Each row below is a small network's average activation on inputs in which a field has the value named, seen along a few directions.
Values that are neighbours, or in one group, have similar rows; names and order tell nothing.
In the rows, 500 means zero.
Strong random noise was added to every row along 5 fixed directions; ignore it. To show where, here is one row again and again, with new noise each time:
[581 652 413 715 562 562 337 590 638 376 581 504 675 592 437 650 425]
[420 400 525 521 488 501 565 620 450 479 513 438 354 454 552 458 569]
[544 593 377 715 462 585 513 559 508 354 698 478 539 557 440 694 421]
[475 343 495 495 481 527 549 420 580 413 582 542 369 415 452 490 521]
[323 399 672 526 445 576 428 592 517 538 493 479 429 449 400 444 720]
[508 531 433 631 493 538 516 598 489 409 584 453 477 526 524 587 464]
[559 508 420 631 710 420 382 748 687 414 555 496 592 519 416 483 498]


E, 27 values:
e6: [429 633 462 538 221 666 497 353 315 590 441 457 533 586 571 596 550]
e13: [608 505 523 477 666 386 485 541 597 474 531 479 511 459 417 462 423]
e8: [415 477 445 556 445 560 467 523 514 494 575 515 509 510 383 560 587]
e7: [632 746 337 675 653 355 395 715 554 429 510 328 743 628 420 558 344]
e4: [594 621 659 478 573 552 334 449 616 476 393 537 676 546 599 525 393]
e10: [421 576 457 542 273 631 532 424 325 543 501 515 489 564 601 592 585]
e24: [398 417 538 414 395 452 561 495 406 548 439 352 347 423 536 421 574]
e3: [599 562 547 512 682 410 428 615 571 457 503 477 597 503 495 484 409]
e27: [413 615 561 786 423 714 524 791 414 473 781 442 586 550 279 699 615]
e16: [624 480 330 571 439 641 620 319 495 390 691 698 536 485 509 660 390]
e20: [616 576 425 466 497 522 402 453 527 548 332 592 572 578 771 501 387]
e22: [458 553 428 491 506 397 519 517 448 536 457 391 557 529 456 490 495]
e14: [503 547 522 570 397 648 293 248 682 438 540 562 619 474 341 631 527]
e12: [434 567 417 586 330 544 576 479 332 522 539 369 463 568 539 594 559]
e21: [606 496 293 432 557 413 461 256 676 461 519 602 615 526 350 538 375]
e25: [473 527 670 366 541 452 603 689 262 607 214 417 438 508 872 349 516]
e23: [612 516 470 381 568 372 611 435 464 513 415 482 409 488 642 449 347]
e17: [617 310 380 501 721 386 509 507 754 385 571 574 435 408 459 399 431]
e15: [530 576 490 508 410 566 668 448 316 511 545 587 526 566 624 640 381]
e5: [594 487 538 316 474 481 554 296 420 552 356 598 465 488 674 452 394]
e18: [325 371 728 342 307 565 558 292 365 676 540 572 376 440 317 416 715]
e9: [520 676 552 438 434 503 369 302 494 608 322 497 643 636 548 505 497]
e26: [454 276 530 293 447 419 850 467 266 492 573 498 170 379 580 380 460]
e19: [382 583 682 574 524 598 285 738 517 606 374 520 647 533 539 465 670]
e2: [350 570 603 565 356 597 471 393 459 564 681 502 577 512 121 594 647]
e11: [557 675 587 443 360 600 385 195 492 509 355 438 562 542 591 579 343]
e1: [386 263 573 312 454 498 584 409 486 548 363 552 264 381 660 335 592]
A value of E combines one of 3 hidden first parts with one of 9 second parts; all combinations occur once.
e25 and e8 share the first part; e25 and e4 share the second. Which value has the first part of e4 and the second part of e8?
Answer: e14
e12 and e22 share the first part; e12 and e6 share the second. Which value has the first part of e6 and the second part of e22?
Answer: e21
e26 and e1 share the first part; e26 and e5 share the second. Which value has the first part of e5 and the second part of e1?
Answer: e20
e18 and e9 share the first part; e18 and e23 share the second. Which value has the first part of e23 and the second part of e9?
Answer: e2
